A small network was shown many inputs. Here are its activations along a few directions, one row for each input.
In each table, some parts of the input vary, and every possible input appears once, in random order.
Descriptions start from the smaller parts, as in this example, which fits no table here: line(6) and (point or (values(2) and ring(5)) or line(11)).
Shared parts are said once, and a part with two or three values counts as separate values.

Rows:
R1: [ 11  14  45 -27  25 -19  28  17   5  23  -8  15  22 -23  35   2  26]
R2: [ -7  23  22 -17 -12 -40  19 -15  27  17 -15 -18 -26  20 -36 -19 -46]
R3: [-22 -20 -85  38 -16  28 -60 -34 -36 -61  14 -14  -9  12 -18  23 -10]
R4: [-15   1  30  -5 -10 -18  60  58  20  29  10  30   3  15  -2  -3  -2]
R5: [-30 -10 -88  34 -13  11 -70 -38 -28 -58  16 -23  -8  14 -30  29 -23]
R6: [ 30   3  16  -8  -2  27 -21 -36   7   2 -15 -21  -9  -2  -1 -23  -3]
R7: [  8   9  42 -13   8  -1  35   7  19  20 -12   9   5   2  10 -14   4]
R8: [ 22  21   0  -6  -4 -14 -21 -55  16   6 -18 -41 -13  -3 -28 -25 -28]
R9: [ 31  11   3  -3  -8   3 -11 -51   7   3 -20 -32 -14  -4 -17 -30 -16]
R10: [-12 -34 -65  36  22  43 -64  -7 -44 -48  19   9  22 -19  29  41  43]
R11: [ 39  10  23 -17  34   7 -13 -23  -6  12 -11 -11  32 -46  43  -3  42]
R12: [-13  -5  33  -8   1 -24  51  65   9  38  12  35   6  -1   9   6  14]
R13: [ 36   5  20  -4  17  25  -6 -33   7   9 -16 -15  17 -20  18 -19  21]
R14: [-31  15   9  -9 -30 -57  45  35  28  27   8   1 -29  33 -49  -8 -52]
R15: [-14 -26 -68  38  10  49 -55 -14 -34 -57  17   4  21  -5  18  32  27]
R16: [ 38  -2  23  -6  27  20 -15 -27  -4  18 -14 -11  19 -35  29 -11  37]
R17: [-21   5  12  -6 -35 -40  56  39  20  25   6  11 -29  31 -38 -14 -40]
R18: [  2   6  38 -18 -11   1  20   5  19  13 -12   3 -21  20  -9 -18 -21]
R19: [-11   7  33 -19   8 -36  53  69   5  32  15  36  20 -11  23  14  21]
R20: [  2  13  24 -14 -17 -23  30 -11  19  15 -17  -9 -26  18 -26 -25 -34]
R21: [ 10   2  45 -16  18  -6  26  13   8  29 -10  14   8 -13  21  -6  19]
R22: [-22 -27 -71  34  -9  51 -69 -18 -35 -63  19  -2  -4  14  -2  28   2]
R23: [-10 -21 -65  25  28  31 -62  -3 -47 -54  21  10  36 -30  43  50  48]
R24: [-22  -2  26  -9 -29 -16  45  56  20  22  11  23 -23  33 -21  -6 -27]
- Changing only one part turns R16 into R11. The same change can be made to R12. Which row results? => R19
- What do these inputs look like to the network? => line(4) and line(6)
- Change only the line(4) part in R13. List by row number the other rows that result. => R4, R7, R15
- Change only the line(6) part in R15. List by row number the other rows that result. => R3, R5, R10, R22, R23
- Change only the line(4) part in R5. List by row number the other rows that result. => R2, R8, R14

Rows:
R25: [ 11 -31  -7  28   3  36 -17   4   0  23   8   0   2  -6  -7  -9  23]
R26: [-37  14  59 -26 -10 -49  75  79  28  37  10  39 -14  27  -4  -5 -25]
R27: [-44   1 -30   3   0  -8 -13  30 -23 -23  26  20  17   9   3  44   4]
R28: [  9  -1 -28  14  -1  -5 -20   2 -19  20  23 -13  22 -29  -4  11  25]
R29: [ -2  14 -14 -19  17 -43 -42 -41 -16 -14 -16 -24  -9 -20   4  12 -14]
R30: [-40  -8 -40   2  10 -34  -9  32 -30 -28  17  23   2  -5  10  46   3]
R31: [ -6  24  -4 -19   8 -15 -45 -42  -9  -9  -5 -28   5  -7  -4  10 -13]
R32: [ -2   5 -43  23 -14  -1  -8 -18  16 -24   4 -24  -3  13 -29  -7 -28]
R33: [ 17  -3  24 -20 -14  41 -31 -33  -5 -20 -16 -12 -37  19   0 -19 -18]
R34: [-43 -26  -7  21   1  30  -9  31  -5 -21  12  31  -5  31   2  27   2]
R35: [-11 -12 -28  34 -15  26  -1 -29  11 -11  -5 -12 -17  31 -37 -15 -25]
R36: [ 19  19  87 -40  16 -31  88  29  36  58 -21   9  15 -10  28 -22  12]
R37: [-12   3 -57  17 -10 -44  -2 -29 -14 -21  -1 -22  -7 -10 -27   3 -22]
R38: [ 10 -13 -24  17 -44  40   8 -20  -3 -23  -4  -7 -35  36 -27 -28 -29]
R39: [ -3  -2  20  -4  14  27 -40 -42   9  -9 -17 -17 -20  15  -9  -6 -13]
R40: [  1  30  42 -14 -35 -58  80  19  41  43 -13   2 -22  32 -50 -40 -45]
R41: [ 13  -9 -38  14   9 -33 -15   4 -26  14  13 -10   6 -43   3  14  26]
R42: [ 32 -16  28  -5   3  65   6  -9 -14 -17 -18  15   9  -8  42 -19  33]
R43: [ 19   8 -10  -3  37 -20  -3 -20 -24 -11  -7   5  30 -43  44  17  40]
R44: [  7  16   2 -15  14   0 -47 -30  14 -19 -10 -27  -5  -1   0   1 -18]
R45: [ 24   7   5   1  32  23 -10  -8   7 -16  -6   3  38 -25  40   4  35]
R46: [ 13 -13  23  12  32  51  -4 -19   2  -5 -17  12  25 -11  32  -6  39]
R47: [-16  13 -48  18 -20 -15  -6 -31  -7 -14   9 -25   8   5 -34   2 -22]
R48: [ 21 -12 -24  17   3   9 -23  14   5  11  17 -11  14 -22   1   1  20]
R49: [ 31 -35  -2  11 -25  50  -8  12 -15  11   9   5 -15  -1   2 -22  18]
R50: [ 14  17   0  -3  28   8  -8 -22 -17  -7   2   2  46 -30  36  14  40]
R51: [ 16  10  57 -25 -12 -45  70  50  36  84   2  10 -10  -8 -15 -32   0]
R52: [-32  -8 -25   7   3   5 -15  42   0 -32  20  21   8  15   9  35  -1]
R53: [-23 -28  -3   5 -28  44   0  39 -18 -32  12  37 -22  35  12  15  -3]
R54: [ 10  37  85 -50  -3 -52  46   7  42  52 -26  -2 -25   9 -22 -24 -44]
- What do these inputs look like to the network? => values(5) and (point or line(5))
- Changing only the values(5) part turns R25 into R39. The same change can be made to R49. Which row results? => R33
- Which other rows agree with R43 in the values(5) part? List them by row number. => R36, R42, R45, R46, R50

Rows:
R55: [-5  3 13 -2 -9  4 24  7  8  2 -2  8 -3 14 -3 -7 -8]
R56: [ -7 -29 -70  38  14  49 -75 -26 -44 -50  17  -4  23 -19  21  33  34]
R57: [  1 -20 -78  35   2  43 -77 -47 -41 -61   7 -18   2  -7   4  23  12]
R58: [ 26  12  20 -12   6 -12   6 -28   6  14 -19 -14   1 -16   1 -18   1]
R59: [ 7 -5 22 -1  4 10 10 18  7 17  0 13  2 -1  6 -5 13]
R60: [-16  -9   9   0  -2  -9  18  29   1  14   6  15  -6   7  -3   7   0]
R61: [ 20   7  26  -8  22  -6   9  -8   2  24  -8   0  16 -23  18  -7  24]
R62: [ 12   1  16  -4  -9   3   7  -2  10   7  -8  -1 -14   7 -10 -18 -11]
R63: [ 16  14  28 -14  29 -14  11   1   0  15  -6   7  22 -28  32   1  28]
R64: [ -6  12  11  -7 -16  -8   6 -11  10   3  -5  -9 -16  20 -23 -13 -29]
R65: [-12  -2   2  -2 -15 -16  14   9   4   4  -1   2 -23  15 -18  -7 -22]
R66: [ 17   3  20  -9   4   7  14  -5  12  14  -8  -8   4  -5  10 -15   5]
R67: [ -3 -13 -79  31   4  40 -86 -60 -32 -62   8 -27  -3   0  -6  25   1]
R68: [ -5 -24 -72  37  10  51 -69 -39 -36 -64  10 -13  17  -8  13  27  23]
R69: [-12 -24 -68  27  21  43 -74 -14 -46 -59  18   3  31 -24  32  40  39]
R70: [ 4 -1 24 -8 10  2 12 27  5  9  2 20  9 -5 20  4 17]
R71: [-5 -2 15 -3 -5  3 20 19  0 13  4 15  1  6  1  1  6]
R72: [ 21  11  23  -9  16  -4  14 -20  11  13 -17  -8  14 -15  12 -14  11]
R73: [-14   5 -13   3 -22 -28  19  17   6   4   8   2 -16  15 -27  -4 -25]
R74: [ -1   4   9  -5 -18  -4  16   0   3   3  -3   2 -15  14 -14 -13 -18]
R75: [ -8   1  17 -10   1  -4  22  29  -2   4   5  22   8   3  15  11  10]
R76: [-20   0  -5  -3  -3 -27  25  47  -1   5  16  22   8   2   2  22  -1]
R77: [ 16  12  18 -15  -4  -4  -4 -24  14  14 -12 -24  -9  -2 -11 -18 -17]
R78: [-18  -6  10  -8   4 -16  20  38  -1   6   7  22   1   3  11  17   4]
R79: [  8   0  19  -1   0  11  15   5  15   7  -7   5  -1   7   1 -12  -1]
R80: [-17   5   3  -4 -13 -20   4  -2  12   5  -3  -9 -23  21 -28  -8 -33]
R81: [  7   9  17  -6  -7   0  -3 -13  18   7 -10 -11 -15  12 -20 -17 -23]
R82: [ 21   4  17 -12  -6  -1   6 -13   6  14 -10 -14  -8  -7  -2 -19  -5]
R83: [ 16  -2  22  -9   9   5   9   7   4  24   0   0   8 -14  15  -8  19]
R84: [ 21  20  21 -15   7 -14  -4 -38  14  14 -22 -25  -1 -12  -9 -16 -11]
R85: [-16  -4   6   1  -6  -7  23  16   9   4   0   8 -10  15  -7  -2 -13]
R86: [-18  -2  -6   5  -9 -20  23  37   2  13  16  15   1   6 -12  11  -4]
R87: [-19   3  -9   7 -13 -19  27  24  10   3   9   8  -3  14 -16   2 -16]
R88: [-20  12 -12   1 -21 -33   9   5  14   5   7  -9 -17  22 -36  -5 -35]
R89: [ 12   4  25 -15  15  -3  11  16   1  15   2   7  14 -18  29   1  24]
- Changing only one part turns R58 into R61. The same change can be made to R82. Which row results? => R83
- What do these inputs look like to the network? => line(5) and (point or line(6))
- Change only the line(6) part in R84. List by row number the other rows that result. => R64, R77, R80, R81, R88
- Which other rows agree with R66 in the line(5) part? List them by row number. => R55, R68, R72, R79, R85, R87
- Change only the line(5) part in R67. List by row number the other rows that result. => R56, R57, R68, R69
